Each row below holds a small network's activations on one input, seen along a few directions.
Each table varies a few parts of the input and shows all the possible inputs, shuffled.
Descriptions start from the smaller parts, as in this example, which fits no table here: values(3) and (point or line(9) or (line(6) and ring(8))).
Shared parts are said once, and a part with two or three values counts as separate values.

Other details of the inputs shift rows strongly along two fixed directions, in all tables alike. That doesn't count.

A family of inputs:
R1: [ 30 -11 -14   6  15 -19  22 -24  23  -8   6]
R2: [ 29 -10 -25 -11   4  15  19  -9  34 -13  -8]
R3: [ 13  -9  -6   4  16 -14  31 -18  34  -2  12]
R4: [-35 -31  -7  14  86   2   6 -17  -8  -8 -32]
R5: [  4  16   7 -11 -41   5 -24   0 -10   3  10]
R6: [ 13  19  -7  11  12 -18  23   6  17 -10   4]
R7: [-51 -28   0  18  75  -4  -1 -20 -29  -7 -52]
R8: [ 12  11  23  14 -13 -11 -27   9 -14  18  19]
R9: [ 10 -16  -5   0  10 -20  39   3  30 -16  -1]
R10: [  3  15   2   2 -33  15 -27   6  -8  19   7]
R11: [ 13  -4 -10 -15  -7  16   9  -4  25 -12  -3]
R12: [  6   0 -16 -14  -6  11  10 -10  25   0   3]
R13: [ -2  37  -2  -1 -29  10 -21  23 -13   1  -2]
R14: [ -1  12  26   4 -28 -18   1  19 -22  10  16]
R15: [ -9   9   9  -9 -39   9 -16  26 -11   1  -4]
R16: [ 28  -1   2   9   9  -9  19 -12   7   3  11]
R17: [ 13 -15 -38 -21   9  -1  29 -17  27 -23  -2]
R18: [ 24 -13 -17  10  24 -12  33 -21  36   0   7]
R19: [-62 -15  29  37  51  19 -35   0 -49   2 -40]
R20: [-10  11   2 -13 -39  -3 -20  14 -20   3  -1]
R21: [-67  -8  25  31  41   5 -30   3 -49  18 -37]
R22: [13  6 18  5 -4 -9 10 -6 -2  3 16]
R23: [ 16   2 -11 -20  -3  13  16 -10  12  -5   2]
R24: [ 11  14   4  -7 -25  11 -34  12 -11  15   8]
R25: [ 20 -12   0   3  15  -9  30 -12  35 -15   5]
R26: [ 31   2 -18 -14  -6  12  15  -9  13  -1   3]
R27: [-40  -8  30  41  44  21 -42  -5 -44  12 -39]
R28: [  9  14   1  -2 -34   9 -31  -1 -17   9   3]
R29: [ -5   7  19  13 -25 -18 -16   5 -22   2  20]
R30: [-38 -32  -7  19  93  10  19 -27 -19 -11 -42]
R31: [ -5  10   3 -13 -28   8 -27  20 -13   6  14]
R32: [  5  -5 -19 -27  -2  -3  11  12  16  -4  -2]
R33: [ -2  15   7 -16 -39   4  -7  21 -20   7   5]
R34: [ 13 -18 -31 -17   9  11  32  -5  36 -25  -5]
R35: [-13  12   1  -3 -36  11 -19  14 -10  10  12]
R36: [  7 -13 -13   6  14 -17  35  -9  29  -6  15]
R37: [ 21 -11  -4  -6  24 -18  24 -12  31  -6  14]
R38: [ -3  14   6  -9 -33  14 -14  14 -23   4  11]
R39: [  5  15  10 -17 -31   8 -27  13  -5   9  15]
R40: [-16  12   2  -8 -38   4 -15  20 -11  13   2]
R41: [ -8   7  24   3 -17 -23 -14  24 -16  12  14]
R42: [ 14  -5   2   3   4 -19  14 -19  13  -8  11]
Each input here is: values(2) and (point or (line(4) and values(5))).
- Changing only the values(2) part turns R31 into R4. The same change can be made to R26. Which row results? => R16
- Changing only the values(2) part turns R22 into R23. The same change can be made to R19. Which row results? => R34
- A walk changes only the line(4) part. It starts at R32 and steps to R31. List the rest of the walk in order. => R39, R24
- Which other rows does R1 become when the values(5) part takes its other values? List them by row number. => R8, R16, R18, R27
- Which other rows does R2 become when the line(4) part takes its other values? List them by row number. => R11, R15, R34

A family of inputs:
R43: [ 32  12  30   8 -81  -8   6  19   8   7  30]
R44: [-19  21  22  33   7   5 -29  22 -44  20 -28]
R45: [ -3 -43 -46 -32  81  20  28 -30  22  -4 -32]
R46: [-14 -47 -35 -15  67  33  40 -22  50 -19 -42]
R47: [-66 -13  -2  10 -13 -27 -27   5 -32  17 -14]
R48: [ 35 -20 -37 -47   7 -11  49   7  60 -34  10]
R49: [ 49 -17 -22 -23   4 -32  63   0  42 -35   7]
R50: [ 33  29  -1 -25 -71  -4   0   2 -13  10  45]
R51: [-14   1  28   6   3   5 -33  -5 -58  25 -17]
R52: [-32  22   9   5  10  22 -42  29 -21  23 -25]
R53: [ 45 -16 -41 -24  -1   0  17 -13  63 -15  15]
R54: [ 33  18  26 -13 -52 -28  -1   8   0  24  63]
R55: [ -3 -21  -6  22  48   5 -13 -31  -8  -6 -39]
R56: [-32  -7 -14  -6  44  13   8 -10 -23 -29 -35]
R57: [-34 -15  -9  12  32  37  12 -22  -7 -14 -37]
R58: [ 35  11 -15   5  12 -28  47   7  52  -2  29]
R59: [ 28  53  -2  -2 -67  -8   3  24   7   7  31]
R60: [ 39  30  -6  -1 -73  -5 -16  -1   7  -5  42]
R61: [-46   3  56  37  -8  17 -40  12 -39  21   2]
R62: [-44  10  50  19   4  -7 -43  23 -54   5   4]
R63: [-23 -12  13  32  47   3 -31 -24 -13   4 -10]
- What do these inputs look like to the network? => point or (line(4) and values(5))
